Each row below holds a small network's activations on one input, seen along a few directions.
Each table varies a few parts of the input and shows all the possible inputs, shuffled.
A made-up example of a description, with smaller parts first: values(2) and (point or line(9) or (line(4) and ring(8))).
Shared parts are said once, and a part with two or three values counts as separate values.
In the rows, zero is written as 128.

Other details of the inputs vary at random and push rows far along two fixed directions, the same in every table; ignore that.

Table:
R1: [ 73 128 178  81  98 135 153 140  53 167  89 124 127 143 120]
R2: [157  94 130 158  66 144 126 137 136 107 143 187 105 121 127]
R3: [ 96 148 161  61 112 145 148 132  80 171 126 115  88 148 144]
R4: [164  96  72 196 188 141 136 142 185  59 143 143 148 137 140]
R5: [116 102 143 151  91 105 111 154 126 108 112 149 121 114 102]
R6: [137 100 126 163  71 126 136 149 115 113 125 164 135 121 110]
R7: [150  81 132 152  93 123  97 147 140 107 141 163  67 104 130]
R8: [ 80 145 190  54 106 136 105 116  88 183  98 105 114 139 120]
R9: [126 127 133 139 121 131 139 128 117 115 127 168 110 133 133]
R10: [107 146 135  88 202 143 101 119 145 148 109  53 176 142 120]
R11: [150 123 127 133 109 130 135 118 125 145 139 131 121 115 145]
R12: [168 157  73 167 142 104 139 113 178  98 167 133 145 112 133]
R13: [109 184 123  87 167  98 115 105 138 155 135  78 140 130 123]
R14: [128 215  75 152 248  78 156  74 155 138 135  79 194 113 142]
R15: [159  75 124 138 107 182 122 146 140 107 131 126 129 147 134]
Each input here is: values(3) and (point or line(4)).
The inputs of R7 and R14 match in every part but the values(3) part. If R5 is changed in the same way as R7 into R14, which row does it become?
Answer: R1
List by row number the other rows that have the values(3) part in common with R15.
Answer: R2, R6, R11, R12
Which other rows does R9 become when the values(3) part takes its other values? List them by row number.
Answer: R2, R8

Table:
R16: [115 191  93 107 220 113 102 103 186 121 140  65 197 147 110]
R17: [154 103  87 183 150 108 130 152 165  65 154 155  88 120 136]
R18: [108  81 193  83  23 169 133 170  65 160 124 179  28 135 136]
R19: [127  48 161 144  76 170 117 160 101 105 104 170  95 136 128]
R20: [137 131 125 147  66  84 118 120 118 130 136 163  96 107 115]
R21: [ 89 185 155  73 106  85 127  92  78 202 121  97 136 119 111]
R22: [151 114  93 154 145 131  95 141 199  63 151 134 129 141 114]
R23: [114 164  87 143 221 113 142 115 142 120 115  73 208 139 114]
R24: [109 221 126  92 163  97 159  79 111 165 131 102 155 124 143]
R25: [151 133  95 182 129 101 142 132 163  90 150 164 108 110 133]
R26: [162  99 113 179 151 117  84 127 185  91 140 146 131 102 115]
R27: [125  80 168 117  34 132 111 167 106 132 117 145  87 112 117]
R28: [103 175 131 102 138 124 161 103  96 164 116 117 183 139 127]
R29: [153 105  96 197 118 127 140 149 151  82 137 171 153 119 115]
R30: [152  84 102 199 146 132 118 142 154  77 127 168 146 117 121]
R31: [147  82  92 189 144 131 138 153 154  61 131 142 138 136 117]
R32: [ 72 142 194  33 129 146 127 115  64 200  89  93  97 140 149]
R33: [ 96 153 147  99 129 138 151 120  95 163  91  96 175 148 124]
R34: [149 158 108  81 193 172 137  93 137 176 145  48 171 149 161]
R35: [101 163 143  96 184 114 127 102 115 166 118 101 134 123 138]
R36: [ 75 151 170  40 150 138 134 134  71 190 112  78 103 149 141]
R37: [118 199 105 137 184  70 125  99 156 148 129  63 212 102 105]
R38: [163 141  97 183 112 100 146 121 151  88 174 195  98 105 135]
R39: [174  93 113 186 137 119  83 132 190  79 130 153 120 103 120]
R40: [ 98  82 203  67  10 182 152 154  41 169  99 170  78 157 137]
R41: [183  49 131 114  72 216 128 153 132 124 149 139  63 147 166]
The inputs of R39 and R26 match in every part but one. If R17 is changed in the same way as R39 into R26, which row does it become?
Answer: R36
What is each input in this table made of?
Answer: values(2) and (point or (values(3) and line(4)))
Which other rows does R29 become when the values(2) part takes its other values? List them by row number.
Answer: R33
